These are the activations of a small neural network, seen along a few directions. Each row is one input.
In each table, some parts of the input vary, and every possible input appears once, in random order.
Descriptions start from the smaller parts, as in this example, which fits no table here: one of 3 separate values, together with either a single point or one of 11 places along a line or (one of 4 places along a line, together with one of 5 places around a ring).
Shared parts are said once, and a part with two or three values counts as separate values.

Other details of the inputs vary at random and push rows far along two fixed directions, the same in every table; ignore that.
These rows show it; all are for the same input, with only those details redrawn:
[ 37 -53  18  -4   1  -4  23 -26 -16  10 -11  33 -23  11  -5]
[-24  35  29   3  -3 -18  -6  -4   2   7  10  43  19 -33 -16]
[ 37 -52  18  -4   2  -4  21 -25 -17  10 -11  33 -23   8  -4]
[-24 -16  29   6  33 -16  23 -23  29  20   9  43  -7  15 -29]
[ 41 -50  15  -2  -7  -3  20 -23 -22   6 -11  30 -19   5   0]
[-21  33  28   3  -3 -18  -5  -2  -2   7  10  44  20 -36 -18]
[-22  31  30   4  -1 -16  -3  -6   4   8  12  43  17 -28 -19]
[ 37 -28  15  -4 -16  -6   7 -14 -26   3  -9  32  -8 -13   1]

Table:
x1: [  4 -28  -6   3 -46 -17 -34 -11 -56  -2  16   3 -10 -20  -6]
x2: [ 36   9  21 -13 -33 -25   9  20 -33 -23  -2 -21 -17 -68  21]
x3: [-60  39 -13 -12 -21 -22 -42  29 -18 -10  34  15  33 -18 -24]
x4: [ 53 -40 -55  27  22  20   3 -11   8  17 -15  -3 -26   5   0]
x5: [  5 -17 -16  20 -29  14 -18 -26 -44 -38   1 -13 -27  -6 -20]
x6: [ 50 -11  15  14 -39 -22 -31  13 -24  -4 -31 -11   6 -19  16]
x7: [ 29  13 -41 -19 -30  28   5 -14 -27 -41 -33   2  -8  20  -6]
x8: [ 32  21 -32 -39 -59  -6 -18  10 -41  -9 -18  17  20 -10  10]
x9: [-48 -22 -14  -8  22 -34   4  16  17   0  23  -7   9  23 -27]
x10: [-49  36  20   2  10 -11 -35  -4 -11  22 -18  24  24 -24   2]
x11: [  5 -55 -35  -1  -1  23   9  -9 -29 -41  -5 -13 -30  41 -28]
x12: [ -7  60 -11 -38 -10  16 -48  34   1  25  27   6  50 -36 -23]
x13: [-49  39  15  16  34  18 -14 -20   1  -8 -36   8   3   0 -10]
x14: [  9   7   1   9 -13  49   2 -10 -61 -30 -35 -16   3  -3  34]
x15: [ 30 -37 -22 -41  -3 -26  39  -2  16  -6 -19 -28 -55  31  15]
x16: [ 44   2 -13 -16 -54 -24  -7 -19 -19  -1 -29  -8   6 -33  14]
x17: [ 33 -35  -5 -23 -14 -33  33 -31  19   3 -21 -34 -63  12  14]
x18: [-13  32  -9 -32   5  46 -29  25  32  28  13  17  27  -7 -48]
x19: [-16  75  10   0 -43 -14 -59  57 -17 -12   0  30  56 -21  -8]
x20: [ 36 -44  18  25 -23   6   2  -2 -11   8  -9   6  -5  55  19]
x21: [ 38   7   4   9 -20  29  11 -19 -35 -37 -18  11 -11 -20 -12]
x22: [-42  67  -2  11  -5   5  -6 -37  31 -17 -14  12   2   0 -32]
x23: [-34  86  25  43 -22  24 -32  19   2 -44   3   5  37  -5  -1]
x24: [ 62 -51 -10 -12  35  -5 -10 -27  13  10  10 -20 -11   0  21]
x25: [ 42 -51  -7 -26  15 -11  45   9 -13 -10 -16   9  -1  16   2]
x26: [ 17 -19  14 -11  -4 -12  -5  10 -36   3 -33 -38 -40 -29  40]
x27: [-28  23  15  -4   8  21 -17  -3  42  39  46   0  42 -12  -7]
x28: [-19  28  35  18   7 -22   4  26  32   5  13 -35 -20  18  19]
x29: [-39  -1   2 -29  47 -13   9  25  10   4 -16 -22 -27  13  21]
x30: [-14  24   0  20  15  26 -10  16  24 -36 -19  14   6  52 -33]
x31: [-59  13  -6  -4  58  30   4  -1  14 -15 -34  12   1  37 -13]
x32: [ 40 -46   2 -31  10 -13  48  21 -11 -16  -4 -17 -36   7  11]
x33: [-77   5   1  38  25  19  14 -24  25 -25  34 -10  -6  37 -29]
x34: [ 56 -34 -79   6  22  31  15  19   0   1 -10  -2 -14  16   1]
x35: [ 24 -17 -19   5 -14  33  31 -49  -9 -27 -20  -9 -27  44  12]
x36: [-24  -9  31   6  30 -15  22 -21  26  19   9  47  -6  13 -29]
x37: [-46  35  24   4  22 -24 -26   5  -3  17 -24   1  27 -35  10]
x38: [-31  45  17  35   8  11 -24 -10  32 -20 -18  11   1  19 -32]
x39: [ 36 -32 -18 -12  16  35  40  -9 -20 -40 -23  19 -22  36 -18]
x40: [-16  -7  -9  20  56  41   4 -28  71  19   0  11 -16  27 -47]
x41: [ 45 -43 -54  33  10  44  24  -7  13   9   5 -14 -11   9  28]
x42: [ 36 -51  17   0   8  -1  56  -7 -13   0   6  -9  -1   9  23]
x43: [-28 -20   9   0  25  54   5 -18  72  45  26  10   9  24 -29]
x44: [-40  50   8  -5 -17 -27 -17 -28  25  17   0  28  15 -13 -16]
x45: [-32  74  35  -2 -13 -17  19  34  -4 -12  39 -22  22 -59  19]
x46: [ 53  11 -15  -7 -18  12 -28   6 -21  -5  35 -33  42 -52  60]
x47: [  7   3 -13 -31 -19  10 -31  26 -60  -4 -32  19  22 -12  28]
x48: [-52  43  -4 -17 -29 -38 -28  51 -14 -26  34 -37   4 -54  -8]
x49: [-56   3  14  15  -3 -23  11  11   7  -2  52 -50 -22  -1   8]
x50: [-20 -12  12  -2  37  35 -11 -28  65  56  10  14 -10  27 -60]
x51: [-52  43  26   9  18  -6  -7  11 -12  18  -5 -14  39 -25  29]
x52: [-39  13   9   1  21 -23  38 -26  58  22  10  -7  12  36   5]
x53: [ 46  24  21   7 -58 -30 -42  37 -33 -23 -19 -38 -23 -49  33]
x54: [-78  -9  12  22   9 -16   1 -17  16  13  52   4   7  31 -13]
x55: [ 32 -20  -4 -20 -27 -15  41 -17   0   2   0 -48 -43  12  42]
x56: [ 42 -35   3  -8  -3 -27   4  40   5 -12 -20 -30 -44  42  12]
x57: [  8 -28   0  -2 -47 -35 -22   9 -43 -17  18 -47 -43 -46   8]
x58: [-33  -7  -9  24  48  60  19 -18  81  11  24   2   5  28 -19]
x59: [-40   1   0 -22  49  -8   1  20   6  10 -22  10  19  16  10]
x60: [  8 -49  12   2  10  14  14 -21 -38  21 -22   2  -8  34  38]
x61: [ 48 -36  20  28 -21  -5   6  14 -13   3 -12 -22   4  35  30]
x62: [ 20  -7  -8   0 -62 -29 -41  10 -61 -15   6 -19   7 -59   8]
x63: [ 23  -2 -11 -11 -55  -4   6 -27 -25   5   0   4   9   6  31]
x64: [-28  39  34  27  -9 -20 -44   4  20  17  -6  30  18   0 -24]
x65: [-50  57  29  -1   4  -7  -1  29 -20   7  11 -45   2 -40  42]
x66: [-19  -8 -55  10  66 -10  18  20  66  30  23   9   4  20 -15]
x67: [ 31   6   4  15 -19  43  30 -12 -41 -48  -5   1   0  -3   9]
x68: [-20 -27 -36  29  73 -19  12 -13  76  41  12   8 -16  18 -18]
x69: [ 40 -48  -7 -28   5   4  29   0 -22  -4  -9  30 -11  28  -3]
x70: [-18 -14  13  -9  43   8 -13 -27  54  63  21   9  -2  19 -48]
x71: [-45  48   9  18 -44 -21 -29  25 -30  -8  46 -27  46 -52  11]
x72: [-24 -25 -32  37  64   5  31  -6  75  39  37  -4   3  26  12]
x73: [ 48  27  -5  -3 -56 -17 -43  61 -47 -23 -26  -8  39 -22  21]
x74: [-14   1 -33  -4  56  56   6   4  65  10   7  12  -3  36 -49]
x75: [-20  74 -22 -28 -32 -32 -15  25   8  -9  -5   4  49 -37  -2]
x76: [ 66 -46 -36 -34  43   3  -4  -2   6   3  13 -17  -2  21  20]
x77: [ 46   3  13  -5 -38 -18  -2  11 -42 -14 -16   3  21 -61  18]
x78: [ 35 -46  13   2  -8  10  40 -17 -27   1   5  19  -9  22  19]
Q: What is each input in this table made of?
A: one of 3 separate values, together with either one of 6 places around a ring or (one of 4 places along a line, together with one of 5 separate values)
Q: The inputs of x59 and x37 match in every part but the choice among 3 separate values. If x75 is changed in the same way as x59 into x37, which row does it become?
A: x16
Q: The inputs of x20 and x64 match in every part but the choice among 3 separate values. If x61 is changed in the same way as x20 into x64, which row does it become?
A: x6
Q: Change only the choice among 3 separate values in x15. List by row number the other rows that result.
A: x17, x55
Q: Change only the choice among 5 separate values in x45. List by row number the other rows that result.
A: x28, x49, x55, x65
Q: Change only the place on the ring of 6 in x18. List by row number the other rows that result.
A: x12, x34, x66, x74, x76
Q: Change only the choice among 3 separate values in x4. List by row number the other rows that result.
A: x34, x41

Table:
x79: [-31   6   1   4  40  -8   3  -6  46  15   2  20   7  22 -29]
x80: [-12  15  -9   0  13  16   5   2  13  -6  -7  -3   4   4   9]
x81: [-40  19  23   4  28 -14  15  -4  25  14   0  28   9   8 -14]
x82: [-45  57   7  -2 -19 -20 -36  31 -17  -5  13  -6  34 -51   6]
x83: [ 19 -29 -11   9  -1  11   5 -10   3   7   5  -5 -10  13  -5]
x84: [  4 -13   5  -1  -1   9   6  -6 -14 -13 -10   0 -14  19  -5]
x85: [ -8  -4  13   7   4   2  17 -11  -6 -14 -10   0  -2  15   1]
x86: [-26  87   6  -8 -39 -27 -27  35  -4 -17  17  -9  33 -76   5]
x87: [-31  25  21  17   6  -9  -1 -12  11   0  16  13  13 -14  -3]
x88: [-28   5   2   2  44  -4   6  -5  48  18   3  18   6  21 -25]
x89: [ 32 -23   0   2 -27  12  -3 -11 -33  -4   0  -4  -9 -12   9]
x90: [ 23 -15  13   3 -23 -14  -8   8 -22   1  -8 -18  -5   1  26]
x91: [ 10  -8  -6   1   0  19   5  -4   5  10   9 -11   3  -4   8]
x92: [ 11 -16 -16   5   3  11   7  -3  -3  -8 -12  -5 -16  24  -5]
x93: [ 32 -25 -11  -3 -32  13  -7 -12 -24  -3   3  -5  -8  -2   4]
x94: [14 -8 -6 -8 25  5 10 -4 15 16 -6  3  3 16  0]
x95: [ 22 -26 -16 -11 -14  -3  -2  14 -32  -3   2 -16  -4  -2  22]
x96: [ 28 -13   2 -12 -19   3  -7   3 -28  -1 -15  11  -2  -9   3]
x97: [-13   1  -7   9  22  10   2   1  17  -7  -4   0  -5  17  -5]
x98: [  5  -7   6  -3  -2 -19   7  -9  -2   3  -7 -14 -23  -3   7]
x99: [-30  14   5  -6  20  -8  -4  -4  35  13   4  25  10  13 -25]
x100: [  7 -20  -6  -2   2  10   9 -10  -1  -8  -8  -2 -17  31 -10]
x101: [ 37  11  -9 -16 -36 -10 -11  28 -40 -18   7 -18   4 -42  28]
x102: [ 19 -31  -8  10   6  16   7  -9   7   9   6  -5 -12  11  -1]
Q: What is each input in this table made of?
A: either one of 6 places around a ring or (one of 3 separate values, together with one of 6 places along a line)
Q: Which of the alternatives is x80?
A: one of 3 separate values, together with one of 6 places along a line
Q: Change only the choice among 3 separate values in x94. List by row number the other rows that result.
A: x80, x91
Q: A walk changes only the place on the ring of 6. It starts at x95 and steps to x101. List the rest of the walk in order.
A: x86, x98, x90, x82
